These are the activations of a small neural network, seen along a few directions. Each row is one input.
Each table varies a few parts of the input and shows all the possible inputs, shuffled.
Descriptions start from the smaller parts, as in this example, which fits no table here: one of 3 separate values, together with either a single point or one of 11 places around a ring or (one of 6 places along a line, together with one of 8 places around a ring).
Shared parts are said once, and a part with two or three values counts as separate values.
In the rows, zero is written as 128.

Other details of the inputs vary at random and push rows far along two fixed directions, the same in every table; ignore that.
To show where, the next rows are all for the same input, with only those details redrawn:
[153 139 108 143 150 124  97 177 136 161  94 142 101]
[162 132 161 131 109 100 139  98 139 113 179 121 155]
[218 131 134 118 163 130  97 125 114 100 117 125 112]
[ 90 143 118 162 107 100 127 177 162 192 129 145 127]

Table:
r1: [182 106 142 106 178 127 107 103 116  83  93 122  94]
r2: [ 76 137 101 147  98 126 141 166 158 186 130 153 137]
r3: [128 128 144 123  93 125 158  94 140 112 175 120 160]
r4: [188 104 124 109 183 130 114 105 104  88 105 135 103]
r5: [126 135 148 127  94 127 154 105 126 108 188 112 154]
r6: [ 90 143 118 162 107 100 127 177 162 192 129 145 127]
r7: [136 136 113 141 150 132  91 169 131 155  79 137 111]
r8: [102 135 153 132  98 127 146  96 107 101 177 112 159]
r9: [128 136  91 132 138 166 105 180 120 139  91 130 104]
r10: [101 116 157 132 109 116 162  94 122  97 168 107 145]
r11: [121 122 146 120 106 118 149  90 135 123 175 133 164]
r12: [126 117 168 120 112  96 140  89 141 104 152 112 159]
r13: [115 118 102 138 164 137 115 163 120 142  68 128  83]
r14: [139 132 147 124 102 116 159  93 136 116 181 120 151]
r15: [ 49 138 111 151  98 135 135 163 140 175 120 131 135]
r16: [212 126 131 115 157 140  93 125 117  93 109 123 120]
r17: [112 140  99 138 153 151 104 162 107 141  81 131  99]
r18: [135 121 139 119  98 118 152  97 143 120 185 136 163]
r19: [146 125 159 115 105 108 143  93 147 115 179 125 145]
r20: [115 128 151 123 100 124 155  86 133 114 166 117 163]
r21: [ 35 130 113 142 100 129 133 173 136 165 110 127 129]
r22: [112 110 167 103 109 104 143  81 147 104 151 117 150]
r23: [187 110 126 111 180 136 118 103 103  87 101 129 103]
r24: [104 131 151 126  93 135 149 100 123 108 173 109 164]
r25: [101 116 152 113 105 117 154  91 133 107 150 107 152]
r26: [197 131 139 120 172 130  92 112 103  92 103 123 115]
r27: [202 120 129  98 155 150  96 118 122  91 108 126 110]
r28: [ 90 136 101 146 111 113 138 167 154 189 140 159 126]
r29: [113 128 150 124  99 130 152  93 129 115 166 111 160]
r30: [ 52 120 105 135 116 109 136 163 156 185 108 152 127]
r31: [132 133  95 127 153 152 105 160 122 154  81 147 108]
r32: [114 121  99 118 157 142 110 158 125 142  59 131  97]
r33: [122 128 144 125  88 134 153 100 130 106 178 113 159]
r34: [120 127 145 125 116 110 148  86 127 119 176 137 158]
r35: [ 63 141 106 153 116 118 137 155 142 184 120 153 130]
r36: [116 132 151 129 112 113 157  82 127 117 168 128 157]
r37: [185 110 130 112 180 136 122 103 103  86  96 126 100]
r38: [183 129 125 110 168 154 107 108  91  86 104 114 109]
r39: [140 138  93 132 148 149 110 175 123 155  92 133  92]
r40: [126 127 143 124  92 130 155 100 136 112 175 114 158]
r41: [122 138  99 135 159 144 109 155 116 147  77 138  99]
r42: [ 93 120 154 115  99 124 153  97 127 100 159 105 158]
r43: [118 121  99 119 160 139 111 159 127 148  61 140  97]
r44: [105 123 100 121 152 149 105 165 116 136  63 125  97]
r45: [ 70 145 108 153  93 132 135 178 135 173 141 135 126]
r46: [103 114 155 133 112 114 161  88 121  96 163 108 143]
r47: [ 44 145 110 158 106 129 134 169 134 174 121 133 129]
r48: [132 126 146 123  95 123 160  93 142 118 176 127 161]
r49: [ 51 125 107 137 113 114 139 160 154 182 103 147 129]
r50: [210 129 116 105 163 148 111 117 107 100 120 135 110]
r51: [120 119 101 138 167 134 118 156 122 141  68 134  86]
r52: [132 114 171 138 122  88 147  86 138 102 160 115 148]
r53: [178 129 125 107 153 172  97 122  82  78 109 112 119]
r54: [210 129 121 107 164 147 116 116 108 100 116 131 106]
r55: [ 77 142 107 151 100 128 139 170 142 175 136 135 122]
r56: [132 133  99 129 154 151 108 159 123 154  77 143 105]
r57: [121 127 164 119 113 108 139  80 136 109 165 124 151]
r58: [ 59 140 105 152  84 141 134 179 140 169 134 134 136]
r59: [190 121 137  98 163 149  94 109 114  92 101 124 112]
r60: [170 114 130 115 167 152 111 118  82  69 104 110 101]
What do these inputs look like to the network?
> one of 6 places along a line, together with either one of 2 separate values or one of 8 places along a line
Changing only the place on the line of 6 turns r39 into r40. The same change can be made to r45. Which row results?
> r58
Change only the choice among 2 separate values in r12. List by row number the other rows that result.
> r22
Change only the place on the line of 6 in r56. List by row number the other rows that result.
> r36, r37, r43, r48, r54
Change only the choice among 2 separate values in r59. List by row number the other rows that result.
> r7

Table:
r61: [166 108 137  96 165 145 131  81  96  66 110 107 118]
r62: [123 138 142 131  84 105 157 103 158 151 196 144 170]
r63: [120 128  67 111 160 193  93 187 103 137  43 134  83]
r64: [112 133 178 149  88  69 145 100 166 143 184 122 167]
r65: [189 115 126  81 168 175 118  78  79  55 110 117 118]
r66: [ 59 113 146 122  90 118 180  80 133 119 173 122 166]
r67: [230 133 117  98 146 158 104 124 118 102 132 135 123]
r68: [ 80 143  75 161 127 117 116 211 167 234  88 174 102]
r69: [ 62 170  94 198  96 114 106 242 155 225 115 147 114]
r70: [ 63 109 161 129 101  98 167  89 137 113 160 112 153]
r71: [183 132  91 132 179 133  92 173 134 160  69 154  80]
r72: [ 66 137 158 151  77 131 154 115 110 104 181  90 161]
r73: [206 122 138 121 165 111 103 122 130 111 117 134 106]
r74: [134 112 163 111 146 124 125  87 104  71 114  99 131]
What do these inputs look like to the network?
> one of 2 separate values, together with either a single point or one of 6 places along a line
A walk changes only the place on the line of 6. It starts at r63 and steps to r65. List the rest of the walk in order.
> r66, r61, r70, r74

Table:
r75: [ 76 106 154 128 102 101 167  92 151 129 151 127 158]
r76: [103 143 142 134  72 124 148 120 145 139 186 125 170]
r77: [107 139 137 136  69 121 152 128 141 136 187 122 168]
r78: [ 94 125 101 136 140 144 126 165 125 146  91 133  85]
r79: [133 145  90 159 140 139 123 174 128 168 106 145 109]
r80: [103 132 173 158  95  77 139 123 155 141 168 113 151]
r81: [158 145 126 117 130 147 116 122 118 129 132 133 136]
r82: [103 134 139 141  81 113 165 120 154 145 195 135 147]
r83: [121 130  98 137 153 117 110 165 134 168 103 166 108]
r84: [163 108 156  97 136 147 126  69 103  53 143 103 146]
r85: [198 127 141 105 130 143 129  98 107  84 171 113 136]
r86: [125 140 129 161 144 103  95 179 138 162  91 129 101]
r87: [101 141 146 133  90 103 158  91 151 149 185 141 170]
r88: [247 110 129  90 182 144 102  96 112  80 103 136 114]
r89: [196 122 129  92 169 176  95 109  79  52  93 101 111]
r90: [123 134  96 135 130 146 100 171 140 166 100 148 117]
r91: [ 76 129 140 155 100 115 174 105 126 129 163 114 153]
r92: [ 91 130  98 134 128 153 114 179 115 137  85 121 110]
r93: [163 103 157 100 157 117 134  62  96  61 147 121 136]
r94: [120 126 131 116 146 134 126 100 112 113 110 126 126]
r95: [136 124  96 122 143 118 123 162 167 177  89 155 104]
r96: [124 141 127 161 145 103  95 179 142 159  92 129 100]
r97: [ 91 127 100 134 139 148 119 172 115 147  92 122  98]
r98: [128 106 131 103 141 117 142 104 142 117 107 125 117]
r99: [120 133 133 115 137 150 122 113 106 111 112 116 130]
What do these inputs look like to the network?
> either one of 3 separate values or (one of 2 separate values, together with one of 11 places along a line)
Change only the choice among 2 separate values in r99. List by row number the other rows that result.
> r81
Change only the place on the line of 11 in r89. List by row number the other rows that result.
> r75, r78, r84, r91, r92, r93, r94, r97, r98, r99
